A small network was shown many inputs. Here are its activations along a few directions, one row for each input.
Each table varies a few parts of the input and shows all the possible inputs, shuffled.
A made-up example of a description, with smaller parts first: one of 5 places around a ring, together with either a single point or one of 11 places along a line or (one of 3 separate values, together with one of 6 places along a line).
Shared parts are said once, and a part with two or three values counts as separate values.
(in the rows, 128 means zero)

Other details of the inputs shift rows strongly along two fixed directions, in all tables alike. That doesn't count.

Rows:
x1: [142 113 120 119 111 122 137 123 115 115 119 125 125 124]
x2: [123 137 141 133 143 126 122 122 144 141 138 124 134 134]
x3: [127 109 106 118 121 126 125 120 123 131 116 121 132 134]
x4: [112 196 176 175 171 146 125 131 164  95 202 138 150 122]
x5: [131 120 139 136 123 140 142 135 136 122 123 131 135 120]
x6: [135 115 130 122 111 120 142 121 113 117 107 138 118 125]
x7: [124 103 116 126 111 124 128 116 134 129 112 129 128 136]
x8: [125 135 101 129 102 110 124 140 113 140 111 127 120 120]
x9: [133 128 127 126 135 143 137 140 128 121 125 121 134 122]
x10: [139 107 128 126 110 117 141 123 118 117 113 131 124 123]
x11: [129 154 141 130 143 133 129 133 122 112 137 135 131 126]
x12: [131 110 117 117 126 129 135 129 118 127 116 111 115 115]
x13: [120 103 113 126 114 130 131 115 134 132 110 132 129 130]
x14: [170 185 176 159 149 194 102 224 175 173 135 147 174 140]
x15: [105 208 145 193 165 130 113 141 167 117 197 138 136 121]
x16: [130 122 138 131 122 133 122 132 138 133 125 143 137 144]
x17: [136 110 120 118 124 122 131 129 117 124 117 109 115 119]
x18: [124 108 116 116 127 122 130 113 129 149 113 119 124 126]
x19: [133 110 115 121 112 134 143 124 122 119 117 119 125 119]
x20: [140 115 116 116 122 121 136 128 111 116 115 121 124 123]
x21: [131 125 128 128 122 141 119 131 140 132 129 130 142 138]
x22: [128 111 122 114 123 112 128 117 122 145 116 123 121 137]
x23: [133 127 132 125 123 139 118 134 134 133 132 139 141 142]
x24: [ 58 179 128 163 174  69 143  51 125  70 207 131  81  99]
x25: [123 108 109 118 125 130 123 115 122 143 116 118 127 126]
x26: [127 138 147 132 147 120 131 130 139 121 144 120 120 117]
x27: [125 129 140 127 122 135 125 132 132 135 120 147 132 147]
x28: [123 118 111 112 119 124 127 121 109 133 115 132 126 140]
x29: [128 134 143 118 133 128 124 131 127 150 122 134 128 143]
x30: [134 121 125 110 124 120 129 127 105 124 111 123 110 121]
x31: [131 108 124 113 128 121 140 127 125 132 114 115 112 113]
x32: [128 111 108 115 121 122 125 121 116 131 119 128 130 138]
x33: [138 113 122 114 124 118 129 129 111 123 117 117 114 120]
x34: [125 124 120 126 135 144 123 131 134 136 125 129 143 132]
x35: [127 109 113 119 121 123 121 117 121 140 118 115 126 132]
x36: [122 117 118 112 120 122 123 119 108 142 116 127 120 137]
x37: [138 111 129 111 126 110 134 128 119 129 116 120 111 118]
x38: [123 106 106 120 114 134 127 115 129 132 117 127 131 130]
x39: [ 53 195  97 195 156  65 131  65 136  79 218 129  95 101]
x40: [138 121 122 115 111 125 136 121 109 116 113 131 120 126]
x41: [135 104 126 129 110 122 143 124 125 117 113 123 126 121]
x42: [155 146 169 125 143 168 102 176 144 162 128 138 163 150]
x43: [174 172 197 139 160 195 111 211 164 144 137 139 182 142]
x44: [124 116 114 114 110 126 126 118 115 132 117 136 123 141]
Each input here is: one of 4 places along a line, together with either a single point or (one of 2 separate values, together with one of 5 places along a line).
Changing only the place on the line of 4 turns x6 into x5. The same change can be made to x28. Which row results?
> x34
Changing only the place on the line of 4 turns x29 into x22. The same change can be made to x27. Which row results?
> x16
Which other rows does x19 become when the choice among 2 separate values takes its other values? List them by row number.
> x38
Which other rows does x8 become when the place on the line of 4 takes its other values? List them by row number.
> x14, x15, x39
Start at x10 and move only the place on the line of 5, one step at a time. The first step leads to x1. Which rows follow, in order?
> x20, x33, x37

Rows:
x45: [ 85 132  97 144 129 121 111  92 137 143 148 140 136 152]
x46: [134 109  96 122 102 111 144 120 106 116 107 118 113 115]
x47: [115 134 131 129 143 112 135 106 119 103 145 129 116 124]
x48: [160  83  97 108  89 130 138 154 117 148  73 108 119 119]
x49: [122 157 167 154 159 152 127 134 161 111 169 137 150 122]
x50: [162  87 103 108  86 123 141 151 108 143  71 116 118 122]
x51: [129 106 104 104 119 108 132 117 103 134 108 108 107 118]
x52: [133 111 104 113 104 111 140 118  99 115 107 122 106 116]
x53: [184 187 223 137 165 198 100 238 170 169 131 154 180 145]
x54: [115 135 131 134 132 116 136 107 118  97 145 131 116 121]
x55: [125  87  70 113  84 110 107 116 121 176  87 125 124 153]
x56: [113 128 115 143 135 122 136 110 132 102 148 120 123 114]
x57: [122 162 178 144 155 144 129 129 147 105 166 144 140 130]
x58: [122 162 179 139 166 140 129 128 149 111 167 143 139 133]
x59: [ 98 106  65 126 100 103 113  92 118 153 121 127 121 148]
x60: [223 100 169  86  91 192 114 243 127 191  39 136 163 146]
x61: [101 134 111 147 132 100 144  87 119  86 155 124 112 113]
x62: [115 139 108 145 131 119 137 117 131 107 148 117 119 110]
x63: [120 161 177 139 174 144 123 124 149 123 167 133 140 130]
x64: [157  86 113  90 104 121 128 150 106 162  73 107 113 124]
x65: [ 96 163 148 153 153 157 102 122 168 155 160 158 164 160]
x66: [115 144 124 130 140 108 134 114 116 109 145 128 112 117]
x67: [111 132 129 127 149 115 130 102 121 115 147 118 116 122]
x68: [114 126 134 138 131 115 143 101 129  99 145 130 125 119]
Describe the family of inputs behind these rows.
> one of 4 places along a line, together with either a single point or one of 5 places along a line
Which other rows does x45 become when the place on the line of 4 takes its other values? List them by row number.
> x55, x59, x65
Which other rows does x50 become when the place on the line of 4 takes its other values? List them by row number.
> x46, x61, x68
